These are the activations of a small network on made-up records, seen along a few directions, one row for each record.
After each row come some of the record's fields: Z, F, E, B, S, M.
A field that a record lacks is left out.
Other fields move the rows too, some of them a lot.
(in the rows, 500 means zero)
Strong random noise was added to every row along 23 fixed directions; ignore it. To show where, here is one row again and again, with new noise each time:
[608 480 427 569 362 573 229 304 597 422 546 583 323 500 398 624 512 234
 598 452 458 374 461 450 541 599 569 574 466 451 761 346 501 446 656 476
 519 483 542 577 491 415 277]
[510 390 514 504 608 715 529 472 578 533 481 451 470 547 513 616 384 712
 359 655 454 396 565 755 493 563 463 272 397 265 406 549 457 528 341 493
 302 469 526 669 494 465 443]
[418 639 361 508 592 512 309 645 601 489 485 585 425 382 570 518 380 339
 588 609 597 555 678 397 524 583 449 663 570 450 494 486 547 662 292 481
 490 379 675 586 611 468 661]
[673 246 345 573 481 490 593 378 346 432 387 332 651 487 548 513 506 685
 566 511 594 539 300 663 604 660 490 242 381 587 436 356 280 534 499 301
 489 497 448 562 286 586 635]
[453 396 507 661 447 478 593 505 383 562 481 512 415 298 454 664 518 648
 413 348 442 464 495 557 468 378 427 493 453 519 471 521 627 474 538 520
 625 498 513 517 591 300 514]
[437 417 213 332 345 553 373 488 359 363 274 457 415 553 625 518 266 388
 469 555 586 612 500 566 776 554 549 459 495 429 587 280 439 545 215 631
 346 444 625 757 311 553 821]
[927 520 709 406 690 332 748 477 607 478 631 557 430 721 359 288 486 257
 438 485 568 419 412 512 587 496 496 545 589 581 401 413 499 386 692 527
 505 624 406 438 683 603 359]
[367 495 467 584 397 269 338 392 464 378 469 627 444 562 530 642 361 480
 566 433 429 394 443 691 555 475 479 248 553 455 483 524 582 655 503 422
 363 477 357 563 419 418 570]
[554 380 688 490 699 488 642 611 574 436 495 649 419 683 313 618 450 671
 397 699 539 522 477 567 688 416 549 249 533 461 523 625 476 277 531 389
 572 597 369 434 445 592 460]
[152 645 459 341 618 645 417 516 581 694 635 289 749 517 403 634 679 641
 731 568 412 467 501 475 396 520 688 261 638 450 678 717 457 502 555 392
 424 429 562 431 386 468 541]
[283 599 408 488 432 402 372 459 597 436 407 484 394 545 599 519 466 516
 507 506 451 402 557 480 460 443 521 457 546 511 535 532 387 538 511 471
 572 564 546 511 350 482 334]
[512 251 628 551 241 439 553 272 386 367 454 276 534 447 695 617 627 439
 472 286 211 550 349 710 476 817 676 374 291 532 682 223 597 650 535 472
 620 389 570 622 659 168 400]
[342 436 409 458 323 661 380 426 581 650 440 571 409 548 515 406 489 425
 477 621 629 476 521 312 497 477 532 731 463 376 548 582 426 401 510 496
 566 681 748 523 416 616 602]
[271 645 575 470 470 368 554 638 516 623 510 508 256 429 785 303 598 456
 276 406 513 483 553 520 576 578 524 426 727 594 389 305 518 613 283 649
 621 549 514 514 365 830 361]
[442 251 653 492 367 534 623 613 443 802 607 615 342 330 422 487 354 857
 560 443 375 490 638 608 475 485 474 620 736 741 307 679 325 484 404 593
 585 598 519 456 403 480 591]
[638 525 694 363 445 572 539 487 630 455 631 589 343 440 569 287 510 338
 420 493 440 430 551 482 522 575 453 769 562 711 386 430 468 651 405 638
 431 583 425 560 594 427 273]
[593 450 449 461 403 723 437 253 484 625 459 501 432 328 610 416 619 401
 608 420 537 327 391 433 607 517 500 581 412 670 495 395 469 624 539 551
 360 512 445 506 430 341 375]
[476 467 406 296 471 560 493 509 503 409 483 410 427 345 281 567 428 474
 481 207 349 452 396 360 617 404 508 610 539 469 556 290 375 484 472 603
 343 601 480 498 393 320 467]
[548 610 567 484 543 620 411 352 768 340 302 247 351 570 525 455 747 370
 405 559 524 508 294 344 610 704 566 509 334 292 654 319 329 400 562 381
 673 353 506 418 260 374 361]
[754 392 530 709 513 652 487 472 485 506 437 340 743 450 223 455 658 541
 292 379 661 456 267 222 327 400 350 599 281 192 517 397 459 155 886 351
 534 531 365 293 479 704 400]
[453 431 581 315 664 445 593 575 536 220 271 409 690 675 509 376 549 524
 470 857 650 601 441 280 657 427 535 444 446 694 692 621 472 401 442 417
 530 427 535 318 481 495 603]
[614 791 390 538 689 245 341 406 708 448 433 465 278 557 604 493 490 178
 718 445 486 454 510 410 520 660 538 573 494 359 607 387 436 541 569 447
 617 348 705 453 539 490 285]
[529 381 403 479 316 456 269 490 499 558 536 515 476 416 453 546 295 366
 623 511 546 631 480 450 559 441 383 651 618 439 646 634 473 347 503 333
 566 714 562 849 429 694 485]
[460 329 378 356 383 563 597 319 501 457 401 467 439 790 553 511 459 525
 413 557 471 417 443 580 589 484 707 333 364 449 595 402 281 344 616 477
 565 838 639 611 356 628 279]
[623 457 523 655 491 383 478 373 712 621 528 619 248 692 676 501 441 556
 597 440 461 477 539 729 575 694 701 384 470 382 503 326 448 433 470 483
 595 579 683 603 476 518 329]

[307 579 517 661 298 531 403 521 585 394 637 561 579 678 508 617 629 534
 339 394 447 559 496 636 337 564 668 417 392 211 517 396 630 473 597 454
 580 614 468 596 525 500 493] -> <Z:z1 F:f2 E:e1 B:b1 S:s1 M:m2>
[447 492 582 382 445 823 538 549 364 676 623 622 545 643 416 499 510 500
 418 652 431 484 660 478 309 594 620 650 390 302 446 640 412 413 612 725
 432 482 573 340 581 795 437] -> <Z:z2 F:f1 E:e1 B:b1 S:s1 M:m1>
[355 507 105 525 426 540 665 541 258 266 507 562 425 616 546 648 447 573
 259 587 533 414 715 741 402 451 583 414 380 581 489 333 513 617 370 751
 549 550 787 648 597 507 551] -> <Z:z1 F:f3 E:e2 B:b1 S:s3 M:m1>
[531 522 632 414 639 520 513 668 559 458 571 673 349 388 308 543 525 465
 544 476 509 629 448 322 708 499 493 662 568 489 537 538 510 429 417 500
 535 536 473 386 478 528 545] -> <Z:z2 F:f3 E:e2 B:b1 S:s3 M:m1>
[476 411 748 387 655 515 460 592 635 498 413 551 420 507 267 503 446 551
 424 551 488 341 439 342 707 339 468 344 716 544 554 554 455 360 567 448
 409 500 262 288 376 503 389] -> <Z:z2 F:f1 E:e2 B:b1 S:s1 M:m2>
[666 412 515 663 777 534 694 712 468 589 407 684 357 407 426 539 360 637
 362 572 639 508 609 517 559 523 343 509 440 335 200 489 522 543 376 480
 553 432 574 370 658 528 762] -> <Z:z2 F:f3 E:e2 S:s3>
[510 538 549 444 726 552 556 514 706 447 542 237 515 438 340 513 663 592
 530 712 553 565 408 422 514 542 414 562 509 451 667 703 456 368 393 371
 585 384 715 519 463 398 514] -> <Z:z2 F:f2 E:e2 B:b1 S:s3 M:m2>
[576 710 487 435 493 454 616 308 550 449 698 543 156 540 217 594 590 228
 440 482 466 323 382 616 499 411 349 607 577 454 444 707 537 528 654 545
 593 595 466 623 468 299 516] -> <Z:z2 F:f3 E:e2 S:s3>
[445 528 595 585 346 529 407 730 342 447 585 545 509 370 546 600 505 260
 198 451 507 714 541 426 433 559 396 536 496 347 459 428 575 433 592 361
 798 660 222 708 569 908 334] -> <Z:z2 F:f3 E:e1 B:b2 S:s2 M:m2>
[571 599 509 670 517 440 521 593 559 399 865 590 470 463 236 585 572 641
 367 311 433 484 490 647 330 461 444 555 545 390 461 411 579 405 481 607
 400 554 453 535 523 608 345] -> <Z:z1 F:f2 E:e2 B:b1 S:s2 M:m1>
[422 497 412 687 459 546 459 578 513 510 465 618 333 531 329 662 629 550
 392 506 705 438 502 463 689 346 619 310 656 627 655 376 616 285 612 499
 750 485 415 438 349 425 666] -> <Z:z1 F:f2 E:e1 B:b1 S:s1 M:m2>
[319 414 575 464 533 512 493 706 496 529 450 502 663 510 350 579 443 487
 307 603 602 508 587 312 556 129 482 366 689 579 677 602 738 262 597 394
 613 656 382 546 649 500 546] -> <Z:z1 F:f2 E:e2 B:b2 S:s2 M:m2>
[372 718 338 480 496 308 518 421 586 603 281 328 540 749 715 401 469 509
 627 495 542 396 629 513 384 388 637 405 576 580 427 541 386 523 677 503
 684 456 603 400 438 288 599] -> <Z:z2 F:f2 E:e2 S:s3>
[446 597 628 183 474 773 507 514 498 432 431 434 517 566 589 492 513 262
 454 704 464 536 527 524 633 607 537 462 510 561 366 616 392 724 500 445
 506 483 198 617 454 334 595] -> <Z:z1 F:f2 E:e1 B:b2 S:s1 M:m2>
[688 709 434 505 708 222 494 538 676 720 346 161 745 733 684 218 499 407
 722 383 627 614 461 396 439 610 635 401 639 351 501 306 386 355 656 375
 597 356 625 385 467 701 598] -> <Z:z2 F:f1 E:e1 S:s1>
[340 535 543 495 506 421 583 672 478 401 552 637 527 550 521 567 455 564
 415 474 403 562 610 518 392 508 548 494 467 485 323 541 411 611 549 405
 658 701 437 455 573 564 413] -> <Z:z2 F:f1 E:e2 B:b1 S:s1 M:m1>
[378 516 413 407 434 586 582 593 323 497 659 410 631 513 631 397 646 465
 423 614 499 555 601 563 380 757 635 420 577 735 520 331 385 655 383 605
 551 452 563 501 468 860 468] -> <Z:z1 F:f1 E:e1 B:b2 S:s5 M:m1>
[593 397 487 468 449 310 561 498 606 424 606 591 466 752 414 496 264 395
 451 309 312 437 600 542 324 643 656 590 426 292 388 283 304 500 659 477
 534 807 685 471 710 571 329] -> <Z:z2 F:f2 E:e2 B:b1 S:s3 M:m2>
[420 295 473 291 375 525 669 499 328 460 526 529 373 325 244 555 385 619
 568 410 308 426 497 502 575 482 484 629 650 857 383 506 244 684 416 627
 457 506 465 356 374 199 763] -> <Z:z1 F:f1 E:e1 B:b2 S:s5 M:m2>
[602 498 392 361 583 316 540 410 452 613 473 619 371 583 479 497 340 374
 780 534 540 454 492 482 662 378 497 477 632 663 553 695 425 436 588 474
 520 658 577 532 453 586 481] -> <Z:z2 F:f2 E:e1 S:s1>
[669 354 681 384 538 423 514 554 397 558 411 633 601 451 466 524 260 558
 688 258 360 596 433 433 645 440 505 505 465 464 344 533 438 496 592 455
 316 604 211 372 526 455 515] -> <Z:z1 F:f3 E:e2 B:b1 S:s3 M:m1>
[489 562 348 652 573 523 420 437 510 521 446 444 644 383 662 452 575 560
 584 554 614 416 529 506 427 471 434 419 454 618 502 443 600 652 419 457
 381 337 532 505 543 415 509] -> <Z:z1 F:f1 E:e1 S:s5>
[508 533 662 688 610 601 638 569 486 613 589 835 440 557 508 566 610 688
 474 620 575 532 619 559 527 399 610 466 392 559 444 590 750 423 475 637
 517 411 434 315 663 409 565] -> <Z:z1 F:f1 E:e1 S:s5>
[815 464 359 432 716 619 577 613 300 622 356 432 617 323 391 515 399 473
 631 419 578 435 615 287 559 276 441 560 559 746 592 428 497 340 664 648
 462 357 443 361 646 462 404] -> <Z:z2 F:f2 E:e1 S:s1>
[544 483 611 706 435 340 495 381 544 645 422 673 446 646 701 288 472 582
 520 650 736 428 488 631 534 466 423 487 514 538 272 666 643 550 452 520
 436 405 492 413 484 506 798] -> <Z:z2 F:f2 E:e2 B:b1 S:s3 M:m2>
[369 552 625 392 714 307 418 383 494 469 461 425 417 348 594 563 596 332
 686 610 386 503 322 436 629 637 382 335 512 442 762 736 650 628 344 378
 403 323 617 465 501 615 346] -> <Z:z1 F:f3 E:e2 S:s3>
[285 521 355 505 350 684 466 538 356 588 476 621 384 268 606 508 539 557
 481 418 529 605 508 449 539 588 467 704 394 411 340 454 494 704 249 622
 446 491 601 501 379 501 806] -> <Z:z1 F:f3 E:e2 S:s3>
[643 359 268 600 565 517 537 461 444 472 455 307 742 481 499 432 473 665
 577 631 670 499 460 553 370 649 385 451 405 522 391 498 293 574 464 323
 456 442 648 507 435 609 716] -> <Z:z2 F:f2 E:e2 B:b1 S:s3 M:m1>
[177 776 604 599 750 475 607 566 497 353 382 488 400 380 503 544 905 490
 133 516 595 369 322 271 541 374 397 275 370 361 472 477 686 550 521 475
 592 387 325 135 406 581 378] -> <Z:z2 F:f2 E:e2 B:b2 S:s3 M:m2>

Which values does each new row have?
[535 452 621 388 447 318 336 341 623 514 455 426 548 542 679 268 457 212
 668 478 478 446 385 413 560 754 522 506 583 545 567 409 506 700 440 422
 320 435 551 467 531 542 535] -> <Z:z2 F:f1 E:e2 B:b1 S:s1 M:m2>
[461 403 333 463 649 739 522 560 561 605 580 588 682 461 437 476 526 542
 535 667 716 480 509 389 548 448 489 463 466 485 500 543 545 534 398 344
 352 724 651 584 580 616 640] -> <Z:z2 F:f2 E:e1 S:s1>
[523 563 432 270 569 558 530 565 435 626 426 367 365 326 510 583 345 482
 544 264 329 459 514 515 640 450 462 385 655 536 313 409 180 564 541 457
 527 654 232 611 270 532 268] -> <Z:z2 F:f2 E:e2 B:b2 S:s3 M:m2>
[375 559 423 487 466 535 462 706 418 513 484 462 639 630 554 650 337 485
 403 452 382 534 759 631 323 518 625 337 564 340 464 423 528 538 583 528
 585 492 474 611 666 536 509] -> <Z:z1 F:f2 E:e1 S:s1>
[386 693 439 710 693 496 463 496 570 741 606 467 422 425 366 577 749 543
 526 565 651 408 456 421 384 464 420 411 574 300 657 706 703 331 549 498
 578 327 704 363 462 681 562] -> <Z:z1 F:f2 E:e1 S:s1>
[621 355 705 171 366 576 639 473 321 536 597 461 427 391 480 296 491 406
 382 307 345 454 356 533 684 543 467 512 691 753 467 332 444 575 381 760
 237 591 243 534 360 674 375] -> <Z:z2 F:f3 E:e2 S:s3>
[543 306 552 402 523 591 558 514 296 340 385 534 551 234 350 495 557 294
 380 461 528 426 314 209 615 520 316 586 405 615 440 425 460 689 590 365
 480 559 329 299 562 503 552] -> <Z:z2 F:f3 E:e2 B:b1 S:s3 M:m1>
[343 617 503 381 395 481 344 485 539 487 449 359 660 410 523 357 409 451
 489 437 453 449 480 390 336 370 300 707 547 384 376 664 500 640 459 533
 248 463 442 525 472 434 581] -> <Z:z2 F:f1 E:e1 B:b1 S:s1 M:m1>
[393 633 492 494 545 350 528 505 564 368 521 689 370 520 642 497 548 394
 528 365 367 529 537 372 428 578 598 689 282 388 481 431 493 609 491 554
 564 656 699 360 652 539 213] -> <Z:z1 F:f2 E:e1 B:b1 S:s1 M:m2>
[544 510 390 322 476 369 625 442 278 315 423 382 451 562 508 482 470 373
 462 558 465 541 413 555 542 505 414 495 478 558 590 578 436 495 476 618
 513 471 577 568 421 664 494] -> <Z:z1 F:f2 E:e1 S:s1>
[590 526 575 451 669 578 429 453 572 544 589 393 620 497 579 467 476 597
 603 611 464 407 512 707 486 634 461 303 543 452 472 571 511 625 351 510
 165 306 452 584 504 560 377] -> <Z:z2 F:f3 E:e2 B:b1 S:s3 M:m2>
[538 601 597 718 699 445 682 433 534 617 468 519 469 498 603 462 843 736
 504 518 664 622 302 416 547 414 522 480 232 361 573 637 659 206 541 492
 647 475 625 303 443 655 363] -> <Z:z2 F:f1 E:e2 B:b1 S:s1 M:m2>
[669 510 624 189 506 529 738 401 344 651 614 261 589 583 386 324 538 531
 503 442 356 419 434 522 384 344 463 611 586 615 542 715 374 271 683 771
 379 566 488 453 461 709 189] -> <Z:z2 F:f2 E:e2 B:b1 S:s3 M:m1>
[541 711 368 455 674 341 719 430 423 501 531 245 496 587 387 710 514 464
 643 564 426 472 523 716 333 484 446 430 479 437 390 851 390 534 733 405
 757 389 615 569 596 254 594] -> <Z:z2 F:f2 E:e1 B:b1 S:s1 M:m2>
